Each row has a name. Each question is about the rows just above it.

Columns, left to right: K W U A
[148 125 112 184]  <101>
[135 127 122 148]  <75>
[141 126 118 164]  <12>
[138 127 120 156]  <33>
[160 123 103 219]  <87>
[150 102 110 191]  <139>
What comes right after [103] in the named rows?	[219]
[138 160] is in which column, read top down?	K
What comes right after [118] in the named rows?	[164]
[122 118 120 103 110] is in which column, read top down?	U

Columns, left to right: Q N Z G
[167 127 175 131] = <63>
[113  88 122 120] = <186>
[106  93  78 126] = <164>
[127  79 129  79] = <59>
[ 75 111 110  89] = <149>
[ 97 101  80 128] = <15>
[151 119 159 133] = <211>
[172 133 183 124] = <107>
[ 69  76  98 111] = <161>
[133  64 146  96] = <100>
[ 70  51 116  41] = <144>
[111 103 121 130] = <138>
Right after [88] comes	[122]
What comes right after [116] in the named rows?	[41]
Which column holds this, read top down? [106 127  75  97 151 172]	Q
The entry that follows [97]:	[101]
Which column holds [106 127  75  97] top down?	Q
Which column holds [133  76] top down?	N
Which column holds this, read top down? [111  96  41 130]	G

Columns, left to right: S B R L
[142 143  71 151] : <84>
[112 143  71 119] : <21>
[112 143 131 151] : <121>
[112 143  71 143] : <29>
Which column holds this, read top down? [151 143]	L
Which row holds [112 143  71 143]?	<29>

Columns, left to right: C X V F
[123 189  90 151]  <18>
[123 147 143 185]  <128>
[145 126 175  66]  <60>
[144 144  86 185]  <26>
[148  64 117 160]  <89>
[123 147  76  88]  <141>
[162  60 144 125]  <80>
[136 180 150  78]  <175>
[122 205 121 107]  <68>
Which column holds this, read top down? [147 126 144  64 147]	X
[ 78 107] is in which column, read top down?	F
What comes right after [145] in the named rows?	[126]
Right after [162] comes	[60]

Columns, left to right: M E D H Y J T
[143 181 132 160 119 145 141] : <48>
[103  88 117 100 120 154 131] : <49>
[159 112 132 127 128 129 165] : <38>
[ 78 109 159  91 129  78 156] : <40>
[117  86  55 162 184 127  85] : <123>
[132 131 160 124 115 138 141] : <96>
[132 131 160 124 115  99 141] : <44>
Right after [100] comes	[120]
Which column holds [ 78 117 132] top down?	M
Right after [99] comes	[141]
Right after [86] comes	[55]
[120 128 129 184 115] is in which column, read top down?	Y

Columns, left to right: Rif kab susi Tifar bozul vop Rog fadim
[ 64  73 116 143 149 152 156 147] -> <35>
[ 73 144 143 149 152 156  69  75] -> <46>
[116 143 149 152 156 147 127 101] -> <158>
[ 55  47  64  73 116 143 149 152] -> <137>
[ 73 116 143 149 152 156  69 135] -> <127>
[ 73 116 143 149 152 156 147 127] -> <74>
Which column holds [152 156 147 143] top down?	vop
Which column holds this, read top down? [ 73 149 149]	Tifar
The entry that follows [144]:	[143]

Columns, left to right: siga Zas Vuv rizu kedo Kat dodi laf
[138 140 137 127 157 142 143 135] : <112>
[116 154  76 140  79 154 130 109] : <122>
[139 180 127 146 129 183  92 119] : <57>
[164 130 147 159 117 134  49 119] : <180>
[126 159 136 128 146 151  56 146] : <126>
[119 150 138  91 107  48  92 189] : <172>
[142 172  98 159  99 107 163 104] : <120>
[118  99 121 145 163 221 195 129] : <71>
[115 123 130  86  65 132 197 136] : <2>
Right after [147] comes	[159]
Which column holds this, read top down? [119 142 118]	siga
Which column holds [ 92  49  56  92 163] top down?	dodi
Right after [143] comes	[135]
Which column holds [154 180 130 159 150 172  99 123] top down?	Zas
[107 221] is in which column, read top down?	Kat

Columns, left to right: beg pizom guro baf Vuzu tib
[147 160  77 122  46  48] -> <133>
[135 135 123 144 136 126] -> <178>
[135 135 128 144 136 114] -> <95>
[131 110 134 126 160 157] -> <176>
[139 169 114  73 100  91] -> <64>
[136 145 124 116  78 112] -> <6>
[131 110 134 179 155 145] -> <157>
[134 124 129 159 142 137] -> <140>
Which column holds [114 124 134 129] top down?	guro
The entry that follows [78]:	[112]
Which column holds this, read top down? [160 135 135 110 169 145]	pizom
What comes right after [77] in the named rows?	[122]
[144 144] is in which column, read top down?	baf
Right after [142] comes	[137]
Which column holds [160 135] top down?	pizom

Columns, left to right: fune Kipek vozin luse
[136 204 132 117] -> <13>
[136 129 119 120] -> <39>
[136 204 137 120] -> <97>
[132 119] is in which column, read top down?	vozin
Right after [119] comes	[120]
[117 120] is in which column, read top down?	luse
Which column holds this, read top down? [119 137]	vozin
What comes right after [129] in the named rows?	[119]
The entry that follows [137]:	[120]

Columns, left to right: Peri sune rafo Pemin mupim fuza lobel pigof Kun Pevaz
[148  97 140 137  96 134 144 144 156 120]  <93>
[111 122 118 144  94 140 107 142 126 119]  <79>
[111 123 118 144  94 140 125 161 152 177]  <113>
[152 131 191 112 144 148 171 102 154  36]  <109>
What comes right after [122] in the named rows?	[118]
Which column holds this, read top down? [119 177  36]	Pevaz
[122 123 131] is in which column, read top down?	sune
Which column holds this, read top down? [118 191]	rafo

Columns, left to right: Kel Gofe Rokef lopu
[133  39  60 165] -> <85>
[133 117  60 165] -> <14>
[167 207 116 145] -> <125>
Which column holds this, read top down? [165 165]	lopu
Which column holds this, read top down? [ 39 117]	Gofe
[60 60] is in which column, read top down?	Rokef

Columns, left to right: Lud fimuv fur rizos Kazu pota
[ 77  98  94 207 113 176] -> <30>
[102  95 125 171 153 184] -> <16>
[ 87 100 113 156 171 181] -> <92>
[ 77  98  94 136  97 195] -> <50>
[107  98 144 173 147 179] -> <47>
[110  94 154 197 123 178] -> <118>
[ 77  98  94 136 190 177] -> <54>
The entry that follows [110]:	[94]
Which column holds [ 95 100  98  98] top down?	fimuv
[113 153 171] is in which column, read top down?	Kazu
What comes right after [207] in the named rows?	[113]
Which column holds this, read top down? [179 178]	pota
[154  94] is in which column, read top down?	fur

Columns, left to right: rut sek Zuz Lipez
[211 121 108 132]  <86>
[ 71  72 139  63]  <65>
[169  67 153 145]  <73>
[138 131 135 132]  <42>
Which column holds this, read top down? [139 153 135]	Zuz
Right after [72] comes	[139]
The entry that follows [153]:	[145]
Which column holds [121  72  67] top down?	sek
Which column holds this, read top down? [121  72]	sek
Which column holds this, read top down? [ 71 169 138]	rut

Columns, left to right: poro nin sena lar liva lutu gokek pibe
[ 95 125 113 143 149  79  54 116] -> <22>
[138 143 143 109 138 125  84 139] -> <11>
[143 109 136 144 126  72 120 145] -> <142>
[ 91 148 119 149 118  96 197 123] -> <34>
[137 112  85 128 155 204 222 127] -> <99>
[128 151 118 138 146 130  46 130] -> <17>
[123 127] is in which column, read top down?	pibe
[109 144] is in which column, read top down?	lar
[125 143] is in which column, read top down?	nin
Right after [126] comes	[72]
[ 79 125] is in which column, read top down?	lutu

Columns, left to right: Bubav duzav mame tiket godal mora guna Bavo pez pid
[145 203 145 167 126 174 200 131 161 147] -> <20>
[142 105 105 118 108 122 200 159 117 148] -> <53>
[142 173 105 118 108 122 100  83 102  80] -> <62>
What comes right after [174] in the named rows?	[200]
Which column holds [174 122] top down?	mora
[167 118] is in which column, read top down?	tiket
Which column holds [126 108] top down?	godal

Columns, left to right: pozi Ruze pes tis zoli
[101 150 126 101 140] -> <103>
[156 188 134  44 173] -> <69>
[131 147  53 125  53] -> <5>
[173  53] is in which column, read top down?	zoli
What comes right after [126] in the named rows?	[101]
[188 147] is in which column, read top down?	Ruze
The entry that follows [147]:	[53]
Which column holds [134  53] top down?	pes

Columns, left to right: kol kopo vulan gura
[51 76 78 98] : <116>
[215 163 206  83] : <23>
[ 79 102 141 139] : <43>
[198 138 150  82] : <28>
[142 143 194 112] : <130>
The entry that follows [141]:	[139]
Which column holds this, read top down? [138 143]	kopo
[98 83] is in which column, read top down?	gura
What comes right after [198] in the named rows?	[138]
Right after [102] comes	[141]
Which column holds this, read top down? [163 102 138 143]	kopo

Columns, left to right: Bapok kub pak tov led dil
[204 212 200 157 113  96]  <25>
[ 73 101 127 163 214 224]  <7>
[ 73 101 127 163 214  98]  <76>
[ 96 127 166 207 215 203]  <9>
[ 96 127 166  98 101  94]  <110>
Which column holds this, read top down? [127 166]	pak
Which column holds this, read top down? [214 214 215 101]	led

Columns, left to right: konun fip napo dig tunip leba
[121 107 137 108 126 105]  <67>
[147  63  80 172  64  89]  <82>
[ 62 107 108 111  89  63]  <88>
[ 77  84  76  63 138 122]  <66>
[170 179 199  40 200  93]  <70>
Which column holds [62 77] top down?	konun
Where do [ 62 107 108 111  89  63] appear?	<88>
Right after [121] comes	[107]
Right after [76] comes	[63]

Columns, left to right: Tanof vesa rov vadi buzi
[136 127 116  46 116] -> <81>
[131 128 132 127 127] -> <145>
[136 127 118 135 132] -> <111>
[119 128 132 132 139] -> <148>
[117 128 132 132 128] -> <119>
Right after [118] comes	[135]
Whose row is [131 128 132 127 127]?	<145>
The entry that follows [117]:	[128]
[131 136 119 117] is in which column, read top down?	Tanof
Which column holds this, read top down? [132 118 132 132]	rov
Where do [117 128 132 132 128] appear?	<119>

Columns, left to right: nal suba turiz Geso betek rozu tus Pim Gar
[116 126 115 135 176 111 147 101 172] : <170>
[139 111 101 108 125 171 132 105 100] : <37>
[ 76 157 112 146  91 161 171 218 103] : <10>
[107 127 105 141 210 100 160  82 203] : <153>
[132 123 119 122 128 142 129 121 119] : <151>
[123 132 127 147 126 127 132 121 146] : <52>
[154 141 116 123 140 137 138 109 150] : <32>
[123 130 126 130 124 132 132 136 126] : <173>
[113 144 123 194 120 128 142 106 189] : <171>
[159 143 115 122 122 138 141 105 154] : <198>
Right after [107] comes	[127]
Which column holds this, read top down? [100 103 203 119 146 150]	Gar
The entry that follows [210]:	[100]
Which column holds [160 129] top down?	tus
The entry that follows [144]:	[123]
[132 123 119 122 128 142 129 121 119] is in which row?	<151>
Which column holds [106 105] top down?	Pim

Columns, left to right: tesar pur gov der supi laz Gav
[197  93 111 142 174 134 143]  <36>
[135  72 132 132  64 120 151]  <136>
[114 204 150 126  97 131 120]  <114>
[144  88 135 126 131 127  81]  <132>
[107  93 111 144 174 134 143]  <155>
[123 116 129 130  93 115  91]  <91>
[118 147 182 119 162 130 125]  <124>
Which column holds [143 151 120  81 143] top down?	Gav
[143  91] is in which column, read top down?	Gav
What comes right after [119] in the named rows?	[162]
Which column holds this, read top down? [151 120  81]	Gav

Columns, left to right: suze tugi guzef dumu Bosug gazu kila par zel
[137 140 145 141 137 207 108 160 115] : <31>
[ 83  69 134 165 109 150 138 141 159] : <115>
[ 84  76 124 160 138  90 173  86 107] : <41>
Which column holds [109 138] top down?	Bosug
What comes right after [90] in the named rows?	[173]
Which column holds [207 150] top down?	gazu
Right after [124] comes	[160]
[138 173] is in which column, read top down?	kila
Right after [86] comes	[107]

